Each row has a name. After each piece below comes the name of the row it's from, unless a question asks for something else. Each question is about the rows just above it.

Columns, left to right: U D P C R T A X S
-.26 .23 -.86 .62 .37 .12 -.07 .15 -.41 = N
.17 -.28 .32 -.38 -.08 -.25 .03 .18 .05 = K
.66 -.27 .48 -.35 -.32 -.01 .13 .20 .57 = E
-.13 -.07 .07 .04 .08 -.09 -.09 .00 .04 = B
-.17 -.01 .00 .07 .10 -.06 -.07 -.04 -.01 = G
.16 .06 .13 -.10 -.17 .27 .19 -.14 .14 = W
-.48 .17 -.80 .52 .44 -.08 -.15 .16 -.63 = H
Number of entries in -.17 -.01 .00 .07 .10 -.06 -.07: -> 7
.15 .18 .20 .00 -.04 -.14 is in which column, read top down? -> X
.17 -.28 .32 -.38 -.08 -.25 .03 .18 .05 is in which row? -> K

Columns, left to right: zuson bukur totuv veram lasap fug fesez livo tatat
-.39 -.35 .46 .15 .19 -.40 .19 -.21 -.36 : L
.27 -.40 .39 -.33 -.39 -.27 .29 .33 -.39 : Q
-.41 -.50 .48 .24 .18 .38 -.22 -.20 -.47 : Z
.68 .67 -.70 -.39 -.84 -.67 .41 .41 .71 : M
.65 .69 -.65 -.33 -.86 -.69 .44 .42 .67 : J
-.40 -.48 .46 .19 .15 .40 -.22 -.19 -.44 : Y
-.15 .21 -.29 .40 .03 .19 -.40 -.37 .29 : F
-.38 -.41 .38 .22 .14 .51 -.27 -.21 -.38 : V
-.21 -.27 .51 .14 .22 .38 -.41 is which row, read backwards? -> V
.15 .19 .46 is which row, read backwards? -> Y
q: -.15 .21 -.29 .40 .03 .19 -.40 -.37 .29 -> F
Among the named rows, does one hold .21 -.29 .40 .03 next to each other, in this order? -> yes
Which row holds this, read backwards? -.44 -.19 -.22 -> Y
q: .27 -.40 .39 -.33 -.39 -.27 .29 .33 -.39 -> Q
q: .65 .69 -.65 -.33 -.86 -.69 .44 .42 .67 -> J

Columns, left to right: zar Til sanab Pibo Tomu ror san pego zuvu
.20 .66 .00 .36 -.80 .03 -.03 -.14 -.56  Feda
.20 .36 -.80 .66 .00 .03 -.02 .12 -.77  rel
.30 .19 -.23 .44 -.01 -.03 -.08 -.17 -.20  miki
Which row holds this, read backwards? -.17 -.08 -.03 -.01 .44 -.23 .19 .30 -> miki
-.08 -.03 is which row, read backwards? -> miki
Which row holds .03 .00 .66 -.80 .36 .20 read backwards? -> rel
Which row holds -.14 -.03 .03 -.80 .36 .00 read backwards? -> Feda
Count the entries of .30 .19 -.23 .44 -.01 -.03 -.08 -.17 -.20: -> 9
-.20 -.17 is which row, read backwards? -> miki

Columns, left to right: fega bodi Suges vero tud
.16 -.01 -.38 .05 -.54 : rem
-.19 .67 .34 -.09 .21 : rago
.25 -.26 .04 -.41 -.74 : gad
.32 .23 .35 .28 -.53 : dom
-.70 .15 .32 .44 -.18 : zuda
Count the entries of .32 .23 .35 .28: -> 4
Count the entries of .16: -> 1

Columns, left to right: det soleg mena mezud
.02 -.04 -.02 -.12 = Tele
.11 -.08 -.17 -.18 = Doku
-.04 -.02 -.19 .28 = med
-.08 .13 -.19 .04 = virob
-.08 .06 -.05 .08 = vuf
.12 -.11 -.34 .24 = bunar
-.01 -.04 -.06 .21 = digot
-.02 .11 -.48 -.15 = Fim
.12 -.11 -.34 -.01 = Larir
-.02 .11 -.48 -.10 = Kas
.15 -.10 -.32 -.20 = Fod
.17 -.13 -.23 -.28 = beg
.15 -.10 -.32 -.20 is in which row? -> Fod
Which row holds -.28 -.23 read backwards? -> beg
-.02 .11 -.48 -.15 is in which row? -> Fim
Does one of the named rows hold -.04 -.06 side by side, in this order? -> yes
Is -.20 -.32 -.10 printed in one of the named rows, side by side and in this order? -> no
Count the entries of -.08 .06 -.05: -> 3

Columns, left to right: fizis bogob rul zizun neraf gima zota
.28 .18 -.23 .20 .63 -.28 -.56  Rek
-.71 -.14 .26 -.15 .45 .68 -.39  zovud
-.17 .61 -.46 .38 -.66 .30 -.03  Rifes
-.66 -.44 .49 -.53 -.57 .73 .59  zufa
-.43 .49 -.53 -.08 -.67 -.40 .48  kep
.37 .22 -.15 .17 -.75 -.61 .16  raton
-.67 -.52 .49 -.57 -.35 .67 .68  luf
-.74 -.38 .51 -.27 .53 .79 .01  Gamem
-.25 -.52 .62 -.07 .03 .21 .03  zazu
.49 .38 -.57 .40 -.48 -.34 .00  sunu
Which row holds -.71 -.14 .26 -.15 .45 .68 -.39? -> zovud
Which row holds this, read backwards? -.53 .49 -.44 -> zufa
Number of entries in -.25 -.52 .62 -.07 .03: -> 5
-.35 -.57 .49 is which row, read backwards? -> luf
Number of entries in -.17 .61 -.46 .38: -> 4

Columns, left to right: Taf Fabor Mav tasu Bero beto
.23 .24 .39 -.33 -.37 -.63  Sabi
.27 -.14 .16 -.30 -.21 -.73  mas
.48 .16 .39 .01 -.44 -.54  ter
.65 -.32 .32 -.07 -.20 -.37  Bot
.42 .09 -.35 -.56 .08 -.01  Bunez
.65 -.32 .30 -.07 -.20 -.37  pada
.49 .11 .20 -.15 -.43 -.71  Gemer
.30 .23 .41 -.11 -.62 -.80  gige
.58 .15 .08 -.01 -.35 -.56  robuk
.27 -.14 .16 -.30 -.21 -.73 is in which row? -> mas
Which row holds -.56 -.35 -.01 .08 read backwards? -> robuk
Is -.11 -.61 printed in one of the named rows, side by side and in this order? -> no
q: .65 -.32 .32 -.07 -.20 -.37 -> Bot

Columns, left to right: Fem fiza tizop Vegem pabe kogul moti Fer
-.60 -.71 .44 .85 -.41 .76 -.31 -.46 : bubi
-.60 -.71 .44 .85 -.23 -.06 .28 .11 : Debog
-.25 .11 .80 .37 -.44 .06 .12 .78 : tufad
Which column holds this, read top down? .85 .85 -> Vegem
Among the named rows, does one hold .06 -.44 next to each other, in this order? -> no
Which row holds -.25 .11 .80 .37 -.44 .06 .12 .78? -> tufad

Columns, left to right: nuge dus zegu Dobif koga nalur
.53 .18 -.03 .28 -.72 -.32 -> pida
-.48 .48 -.20 .45 -.34 -.38 -> lazi
.14 -.40 .74 -.40 .12 -.64 -> Gim
.07 -.41 .79 -.39 .88 -.52 -> koto
.10 .18 .13 .32 -.66 -.10 -> rep
.15 -.64 .84 -.38 .38 -.72 -> dav
.18 -.41 -.15 .78 -.38 .12 -> potu
-.48 .48 .73 .45 -.34 -.38 -> neke
-.14 -.64 .84 -.38 .38 -.72 -> Sodu
Does one of the named rows hold .15 -.64 .85 side by side, in this order? -> no
q: .53 .18 -.03 .28 -.72 -.32 -> pida
Number of entries in .15 -.64: -> 2
Count the entries of .10 .18 .13 .32: -> 4

Columns, left to right: tafuv reb kuvu leb vizim
.09 .87 -.41 .17 .26 = nuzo
-.65 -.24 .51 .44 .08 = malof
-.24 .44 -.65 .51 -.26 = vuv
-.24 .44 -.65 .51 .08 = suro
q: -.24 .44 -.65 .51 -.26 -> vuv
q: -.24 .44 -.65 .51 .08 -> suro
Does one of the named rows hold .44 .07 side by side, in this order? -> no
.17 -.41 .87 .09 is which row, read backwards? -> nuzo

